Small tables with named rows and columns. After each table, cells are looked up by row and column.

Pobug:
|  | Zatule | Raviz | Beb |
|---|---|---|---|
| Teso | 4.2 | 5.3 | 3.9 |
| Ked | 5.2 | 5.6 | 4.5 |
| Varof | 5.7 | 4.6 | 8.5 |
| Lal | 5.9 | 5.5 | 7.1 |
| Dipako | 3.7 | 3.9 | 2.1 |

What is the Zatule of Teso in Pobug?
4.2
What is the Beb of Lal in Pobug?
7.1
What is the Raviz of Teso in Pobug?
5.3
What is the Beb of Teso in Pobug?
3.9
What is the Zatule of Varof in Pobug?
5.7
What is the Raviz of Dipako in Pobug?
3.9
What is the Zatule of Dipako in Pobug?
3.7
What is the Beb of Dipako in Pobug?
2.1
What is the Beb of Ked in Pobug?
4.5
What is the Zatule of Ked in Pobug?
5.2
What is the Raviz of Lal in Pobug?
5.5
What is the Zatule of Lal in Pobug?
5.9
What is the Raviz of Ked in Pobug?
5.6
Row with the largest Zatule: Lal

Zumo
|  | Nolimis | Vaf | Pob | Fam |
|---|---|---|---|---|
| Das | 8.06 | 4.45 | 3.57 | 0.86 |
| Manob | 2.34 | 5.04 | 3.46 | 6.98 |
| Peka | 2.39 | 5.61 | 6.16 | 8.08 |
| Ribudel | 6.02 | 2.43 | 3.49 | 4.46 |
| Vunanu | 1.69 | 5.27 | 3.44 | 4.57 |
| Sug | 4.08 | 2.96 | 2.59 | 3.89 |
| Pedaf | 2.57 | 4.80 | 2.36 | 3.12 |
| Vut | 4.06 | 5.24 | 4.04 | 5.36 |
| Vevig | 4.82 | 6.47 | 7.53 | 6.21 |

What is the Pob of Manob in Zumo? 3.46
What is the Vaf of Sug in Zumo? 2.96
What is the Nolimis of Sug in Zumo? 4.08
What is the Fam of Pedaf in Zumo? 3.12
What is the Fam of Das in Zumo? 0.86
What is the Pob of Vunanu in Zumo? 3.44
What is the Nolimis of Vunanu in Zumo? 1.69
What is the Nolimis of Peka in Zumo? 2.39
What is the Nolimis of Manob in Zumo? 2.34
What is the Pob of Das in Zumo? 3.57
What is the Fam of Peka in Zumo? 8.08
What is the Fam of Vut in Zumo? 5.36
What is the Pob of Vevig in Zumo? 7.53

Vola:
	Reg	Miba	Tasobin	Ges	Nolu
Faz	12	43	51	54	51
Baz	30	46	56	43	50
Bub	17	47	48	60	52
Zote	62	48	55	57	48
Butanad	68	53	52	52	52
Maz	45	42	62	39	49
Lokaz	77	35	60	59	48
Gisop	5	62	45	54	48
Roni	26	80	47	40	52
Lofu	70	62	65	24	50
Pepude	26	53	63	49	43
Nokibi	15	45	68	56	49
Zopones	86	77	52	69	52
Kiz	7	42	69	54	49

What is the Nolu of Gisop in Vola? 48
What is the Tasobin of Bub in Vola? 48
What is the Reg of Bub in Vola? 17
What is the Ges of Roni in Vola? 40
What is the Miba of Pepude in Vola? 53
What is the Reg of Lofu in Vola? 70
What is the Tasobin of Gisop in Vola? 45
What is the Ges of Pepude in Vola? 49

Vezaro:
	Dup	Mab
Demiso	-0.1	-0.6
Sezig	-0.3	-0.5
Ruv	-0.2	-0.5
Bosot	-0.3	-0.4
Tatoz	0.5	-0.5
Lunoge	0.5	-0.8
Big	0.4	-0.3
Kemeru	0.5	-0.8
Lofu	0.3	-0.3

Lofu, Dup => 0.3
Kemeru, Mab => -0.8
Sezig, Dup => -0.3
Big, Mab => -0.3
Demiso, Dup => -0.1
Lunoge, Mab => -0.8
Lunoge, Dup => 0.5
Sezig, Mab => -0.5
Ruv, Mab => -0.5
Bosot, Dup => -0.3
Kemeru, Dup => 0.5
Demiso, Mab => -0.6
Ruv, Dup => -0.2
Tatoz, Dup => 0.5
Lofu, Mab => -0.3
Big, Dup => 0.4
Tatoz, Mab => -0.5
Bosot, Mab => -0.4

Pem.tsv
	Kan	Zafivek	Vipa	Niso	Mos	Moturu
Fad	195	146	188	93	107	154
Kip	157	146	158	143	57	211
Zez	193	146	215	216	194	224
Kirivor	201	146	233	236	203	245
Mumuza	180	146	194	196	185	201
Bimor	212	146	193	50	72	148
Lodanal	156	146	166	156	82	200
Zivir	178	146	107	80	118	203

What is the Niso of Mumuza in Pem? 196
What is the Kan of Fad in Pem? 195
What is the Moturu of Zivir in Pem? 203
What is the Vipa of Zez in Pem? 215
What is the Moturu of Bimor in Pem? 148
What is the Mos of Lodanal in Pem? 82
What is the Vipa of Kip in Pem? 158
What is the Kan of Zivir in Pem? 178
What is the Moturu of Kip in Pem? 211
What is the Vipa of Kirivor in Pem? 233
What is the Moturu of Fad in Pem? 154
What is the Vipa of Mumuza in Pem? 194
What is the Mos of Zivir in Pem? 118
What is the Niso of Kip in Pem? 143
What is the Niso of Bimor in Pem? 50
What is the Zafivek of Kirivor in Pem? 146
What is the Moturu of Zez in Pem? 224
What is the Vipa of Lodanal in Pem? 166

